A small network was shown many inputs. Here are its activations along a few directions, one row for each input.
Each table varies a few parts of the input and shows all the possible inputs, shuffled.
A made-up example of a description, with smaller parts first: one of 8 places around a ring, together with either a single point or one of 11 places around a ring or (one of 3 separate values, together with one of 6 places along a line).
Shared parts are said once, and a part with two or three values counts as separate values.

Other details of the inputs vary at random and push rows far along three fixed directions, the same in every table; ignore that.

A family of inputs:
R1: [ 18 -12  14 -51  11  37  18 -35  -3 -31   5]
R2: [ 17 -27 -45 -68  12  21  -4 -25 -23 -38 -38]
R3: [  6 -15  10   3  -2  36 -18  22 -51 -14  10]
R4: [-40  22  29  10  25  18 -42  47  56   0  25]
R5: [  8 -22 -59 -21   0 -23  51 -16  -8 -13 -38]
R6: [ 10 -28 -26 -23   4  19 -15 -25 -15 -21 -38]
R7: [  8  47  56  31   5 -16   2  30   9  19  23]
R8: [ -7 -28 -37   2   5 -76   5  17  27  20 -20]
R9: [-23  10  72  36  36   2 -38  28  13  28  11]
R10: [-18  46  71 -66  19  10  48 -36  36 -36  -4]
R11: [-13   8  -3  -6   0 -24  42   2   4 -11 -27]
R12: [ 16 -26   2  -7  -1  12  13 -18   2  -9   4]
R13: [ 12  20 -51   2  -7  59 -15   4   5 -31  30]
R14: [ 16  15 -28   9 -19 -65  31  15  12  11   2]
R15: [  1  -3  13  -3  21  51   7 -14 -33 -16 -10]
R16: [  7   1  29 -31   1  37  16 -32   1 -33  -4]
R17: [-25  21  -2 -18   6 -63  72  -4  29   5 -25]
R18: [  6 -35 -32 -14 -11   5  17 -43 -10 -23   4]
R19: [-20 -13   4  35 -14  38 -31  33  33 -11  53]
R20: [ 21  54  14 -42  26  -9  57 -29  26  -7 -14]
R21: [-10 -16  11  32   2 -43 -30  37  10  24  -9]
R22: [ 20  23   1 -89  10  65  10 -48 -18 -27 -42]
R23: [-27   8  15 -11  10 -48   6   6  23   3 -20]
R24: [ -5   0 -10  -3 -23   9 -27 -14 -23  10  -4]
R25: [ 14 -48 -60  37 -26  38 -64 -26 -58  20   9]
R26: [ -2 -55 -89 -10  -1 -27  -3 -30 -22 -12 -36]
R27: [  9 -12  -4  -9   0  36   0   5 -41 -21 -12]
R28: [-4 13 68 -5  0 -8 15  8 30 -1 16]
R29: [  5   6   6  72  -5  -3 -37  12 -37  24  49]
R30: [ -3  25  10  50 -18 -41  -3  18  -5  18  27]
R31: [ 16 -25 -22  13 -14  12 -44   4 -20  30  12]
R32: [  -6    5  -29  -14  -37 -104   32   18   47   44  -26]
R33: [  6   6  -3 -30  12  44  -9 -37 -14  -1 -20]
R34: [-12  -5 -98 -23 -25   6   2  -3  39  -8 -15]
R35: [-17  78 113 -41  26  29   5  -4  36  14  -8]
R36: [ 21  10   5  47   3  18 -17   1 -26  10  24]
R37: [  9  43  32  13  13 -41  25  19  23  25  23]
R38: [ -7 -11  48  41  -2  -7  -1   5  18  19  26]
R39: [ 18  -5 -44  48 -32 -44   9   9 -11  12   4]
R40: [ -8  -3  54  26  36  24 -49  24  -8  19  10]
R41: [  -6  -24  -21   -1  -38 -109   58   19   51   11   -4]
R42: [ -6 -29  -5  59 -25  11 -36  25 -55   4  22]
R43: [  6 -44 -20  53  -7   7 -33  34 -49  14  23]
R44: [  9  17  45  -4  16  48 -35  -5  -8  24   5]
R45: [-17   8 -35 -29  10  62  12   4   5 -43   0]
Description of these inputs: one of 5 separate values, together with either a single point or (one of 2 separate values, together with one of 4 places along a line).
The inputs of R42 and R24 match in every part but the choice among 5 separate values. If R17 is changed in the same way as R42 into R24, which row does it become?
> R25
The inputs of R34 and R13 match in every part but the choice among 5 separate values. If R35 is changed in the same way as R34 into R13, which row does it become?
> R39
Change only the choice among 2 separate values in R2. List by row number the other rows that result.
> R8
Change only the choice among 5 separate values in R9. List by row number the other rows that result.
> R15, R33, R36, R38
